M =
[[   9  -55 -230 -162 -652 -386   95  281]
 [-294 -195 -538    7 -245   -2 -146  283]
 [ 156 -314 -452   12  -54  256  -29 -323]
 [  -3  -77 -213  119  124 -252  -20 -222]
 [ -75   39  625 -166 -317 -180 -147   93]
 [-162 -199  120  257  201 -628   32 -381]
 [  76  -29  -52  146 -204   88  -17  205]
 [ 120  -39  508 -140 -241 -256  -87 -229]
 [ 411   93  -21   28 -317   23 -108   67]
 [  16 -195   61 -682 -257   -3  -85 -561]
 [ 151 -153  121 -321 -476  297 -183  -42]
 [ 196 -131  -77  108  268  440   -6 -359]
 [-482 -228  -12  279  371 -113  -44  -93]
 [-100   -2 -344 -281  -91  -59  -97  -54]
 [-432   54 -418 -149  148   22 -167  204]]
The entry just left of -252 -> 124
The bottom-right entry is 204
The entry just left of -146? -2
The entry in the top-left corner: 9
The last entry in the row that holds the smallest entry? -561
The entry directly above the largest entry? -213
The entry just right of the smallest entry? -257
The entry in the bottom-left corner: -432
The entry directly below -199? -29
The fourth entry, reading row by row? -162
The top-right entry: 281
The entry just left of -153? 151
The 2nd entry on the main diagonal? -195
The entry directly below -228 is -2
The entry just right of 297? -183
The entry directly below 151 -> 196
The entry just right of -281? -91
The third entry in reading order? -230
The entry just left of -113 -> 371
The entry directly above -113 is 440
The third entry on the main diagonal is -452
The entry just right of 7? -245
The largest entry? 625
The entry directly above the smallest entry: 28
The smallest entry in the first row? -652
The second largest entry? 508
The last entry of the largest entry's row? 93
The entry directly below the largest entry? 120
The 2nd-last entry, reading row by row is -167
The entry just left of 146 -> -52

A = [[-4.48, -1.55, -0.76, +0.55, +0.02], [-4.16, +1.23, +1.11, +0.42, -0.81], [-0.86, -3.47, -1.02, +0.14, +0.21], [+2.88, -2.94, +2.26, -6.74, -2.69], [-1.56, -4.57, -4.28, +6.75, -2.75], [+3.08, +0.59, -0.60, -0.14, -6.37], [-3.79, +3.83, -0.22, -1.15, +3.86], [-4.94, -4.29, -2.59, +4.69, -1.65], [+2.30, -0.97, -3.34, -2.53, -4.47], [+4.00, -4.88, -3.12, -1.24, -4.95], [+3.22, -6.47, -5.86, -2.19, -3.60], [+0.67, +4.70, -0.19, +3.69, +2.06]]
The second largest entry: +4.70
The smallest entry: -6.74
Report the second smallest entry.
A: -6.47
Report the entry just right of -0.19.
A: +3.69
The entry just right of -2.19 -> -3.60
Report the 1st entry in reading order.
A: -4.48
The entry just right of the largest entry: -2.75
Report the largest entry.
A: +6.75
Report the entry just right of -0.22.
A: -1.15
The third smallest entry -> -6.37
The entry just left of the smallest entry: +2.26
The entry just left of -6.47: +3.22

Questions about the grid below. Indices start at 1.
1) Find the entry in the top-left corner.
2) Find the entry in row 3 and column 1.
3) Find the entry in row 1 and column 2.
4) Find the bottom-left entry.
5) Find the entry in row 1 and column 3.
6) Find the minimum.
[[+2.66 +0.19 -6.01 -1.97 -6.84 -2.90 +2.27 -1.89]
 [-0.03 -4.96 +5.62 +2.75 +2.82 +2.24 +1.54 -2.51]
 [-0.81 +0.56 +2.24 +2.60 -2.72 +2.14 +2.62 -3.54]
 [-3.66 +4.57 -2.37 -5.50 +2.28 -1.45 -2.49 +6.38]
 [+6.90 -0.42 +3.24 +2.52 +6.29 +0.84 -5.47 +5.48]]
1) +2.66
2) -0.81
3) +0.19
4) +6.90
5) -6.01
6) -6.84

Read these off the row that follows.
1) Find the entry just right of -654.
2) Find the entry just right of -458.
-458,786,-654,631
1) 631
2) 786
